Here are a small network's activations along a few directions, averaged over the inputs that share one value of a field.
Values that are neighbours, or in one group, have similar rows; names and order tell nothing.
In the rows, 500 means zero.
Random noise pushes rows far along 3 fixed directions. That doesn't count. These rows show it; they differ only by the noise:
[582, 38, 153, 135, 807, 235, 454, 370, 154, 651, 374, 698, 463]
[465, 668, 465, 821, 322, 631, 560, 584, 468, 411, 477, 539, 405]
[351, 595, 591, 717, 363, 656, 351, 690, 446, 484, 392, 613, 621]
[625, 690, 696, 708, 403, 781, 696, 683, 677, 513, 359, 333, 654]
[668, 410, 302, 506, 569, 468, 710, 435, 403, 518, 442, 489, 370]


Values of P:
p11: [464, 326, 149, 268, 681, 293, 474, 221, 372, 547, 598, 609, 233]
p6: [507, 420, 524, 568, 517, 608, 478, 531, 543, 604, 551, 425, 651]
p5: [817, 608, 543, 297, 490, 358, 739, 498, 663, 606, 648, 258, 496]
p2: [449, 382, 539, 452, 629, 398, 419, 468, 477, 289, 442, 523, 635]
p12: [498, 589, 607, 685, 288, 700, 764, 601, 738, 446, 683, 455, 628]
p3: [493, 369, 547, 336, 650, 616, 560, 620, 489, 620, 315, 517, 786]
p7: [578, 338, 519, 264, 613, 417, 428, 384, 522, 467, 435, 391, 609]
p4: [299, 477, 467, 520, 389, 421, 179, 523, 503, 550, 458, 581, 285]
p9: [387, 460, 375, 429, 486, 384, 267, 458, 484, 603, 803, 587, 388]
p10: [450, 739, 532, 489, 498, 422, 617, 489, 586, 452, 450, 389, 334]
p1: [447, 590, 937, 483, 496, 520, 231, 587, 612, 588, 350, 672, 767]
p8: [581, 519, 626, 398, 594, 541, 593, 364, 385, 359, 562, 342, 448]
The values of P form a tree with 3 forks.
Name the neighbours of p9, in listed order.
> p11, p5
Name the neighbours of p12, in listed order.
> p6
Name the neighbours of p8, in listed order.
> p7

Values of N:
n11: [450, 856, 670, 628, 352, 519, 362, 363, 580, 453, 577, 306, 289]
n12: [878, 287, 696, 288, 489, 587, 832, 665, 723, 628, 427, 252, 768]
n10: [604, 520, 442, 703, 554, 643, 845, 527, 632, 742, 552, 366, 447]
n14: [442, 596, 460, 557, 335, 570, 535, 588, 586, 693, 527, 650, 435]
n4: [541, 599, 876, 567, 484, 781, 694, 703, 602, 387, 216, 442, 713]
n1: [432, 747, 318, 663, 395, 316, 436, 160, 372, 378, 848, 598, 225]
n3: [632, 82, 281, 159, 702, 95, 578, 121, 365, 535, 642, 456, 420]
n9: [586, 345, 325, 250, 608, 212, 399, 220, 430, 390, 629, 668, 322]
n8: [338, 506, 515, 510, 490, 621, 334, 594, 391, 323, 332, 512, 755]
n5: [314, 477, 681, 626, 462, 889, 320, 763, 648, 411, 332, 387, 657]
n7: [392, 598, 383, 842, 240, 507, 544, 626, 569, 433, 522, 668, 263]
n15: [240, 512, 631, 629, 470, 627, 194, 653, 361, 306, 410, 593, 755]
n13: [266, 749, 777, 912, 210, 599, 155, 810, 620, 606, 646, 852, 804]
n2: [532, 698, 694, 302, 609, 470, 485, 579, 654, 613, 510, 383, 502]
n6: [546, 596, 350, 542, 571, 605, 604, 564, 334, 426, 316, 271, 426]
The values of N form 3 separate groups.
Which other values are in the same group as n4? Give them in the order they are listed.
> n8, n5, n15, n6
Which other values are in the same group as n1? Give them in the order they are listed.
> n11, n3, n9, n2
